A small network was shown many inputs. Here are its activations along a few directions, one row for each input.
Each table varies a few parts of the input and shows all the possible inputs, shuffled.
Descriptions start from the smaller parts, as in this example, which fits no table here: one of 5 places around a ring, together with either a single point or one of 9 places around a ring or (one of 3 separate values, together with one of 4 places along a line).
Shared parts are said once, and a part with two or three values counts as separate values.
(in the rows, 128 means zero)

Table:
row 1: [156 205 117 154 117  73 129 210  84 106  77 115  98  85]
row 2: [177 169 170 160 121 123 127 151 105  97 130  90  73 154]
row 3: [ 72 139  93 106 183 148 161 124 138 169  81 123 170 140]
row 4: [180 163 137 126  92 108 110 164  93  96 129  89  64 131]
row 5: [ 83 126  68 103 156 165 135 119 139 180  73 108 166 112]
row 6: [132 209 145 192 137  14  60 181 106 123 120 151 120 109]
row 7: [143  82 149  82  96 154 119 136 143 105 169  98 108 126]
row 8: [164 182 173 178  89  45  54 127 135 124 166 118  82 135]
row 9: [ 91 120  55  98 150 146 135 130 130 176  69  99 176 116]
row 10: [123 108 176  90 109 174 129 128 158 108 182 126 110 130]
row 11: [160 189 137 184 138  87 135 199  90 107  70  97  90 105]
row 12: [166 172 158 151  92 131 105 152 102 109 133  81  67 129]
row 13: [154 199 165 200 152 104 144 180 105 102  71 105  76 108]
row 14: [133  31 112  41 132 202 147  71 145 157 133 150 196 124]
row 15: [109  31  64 128 101 150 156  46 136 145 154 192 187 129]
row 16: [125  99 185 106 123 167 139 133 154 120 185 116 123 151]
row 17: [121  93 171  94 100 162 125 140 145 125 185 106 128 137]
row 18: [ 62 155  81 108 171  68  75 121 151 152 104 174 175 143]
row 19: [133 107 178 121  92  84  69 106 187 118 194 140 110 136]
row 20: [120  34 130  63 135 224 143  62 152 178 140 146 196 121]
row 21: [173 181 185 172 126 139 129 137 117  95 129  94  67 148]
row 22: [110  50 134  71 128 134  78  54 170 167 162 192 186 130]
row 23: [146 217 156 175 140  94 146 189 104  91  75 127  82  99]
row 24: [138 175  73 252 115  50 128 155  75 100 120 140  99 100]
row 25: [ 90  93 122 178  75 108 138 101 138 103 203 143 123 144]
row 26: [109  43 121  46 112 202 141  76 139 173 142 144 225 118]
row 27: [ 88 122  74 106 174 150 149 125 136 170  70 108 166 132]
row 28: [134  32 127  49 157 204 160  67 150 159 139 159 181 139]
row 29: [148 202 133 172 125  81 131 208  83 121  84 107 103  95]
row 30: [114  54 146  52 160 215 165  62 157 169 153 178 176 136]
row 31: [150  94 179 107 141 165 146 123 161  95 169 117 100 153]
row 32: [ 81 144  98 100 197 141 173 121 143 148  77 137 152 144]
row 33: [159 191 167 136 102 128 121 152 109  93 138 116  70 135]
row 34: [ 84 115   7 169 146  90 152 104 118 132  99 164 166 138]
row 35: [150 154  91 209  96  54 130 124  83  67 159 129  73 149]
Describe the family of inputs behind these rows.
> one of 5 places around a ring, together with either one of 2 separate values or one of 5 places along a line
Change only the place on the line of 5 in row 4. List by row number the other rows that result.
> row 2, row 12, row 21, row 33
Change only the choice among 2 separate values in row 8. List by row number the other rows that result.
> row 35
Change only the place on the line of 5 in row 11. List by row number the other rows that result.
> row 1, row 13, row 23, row 29
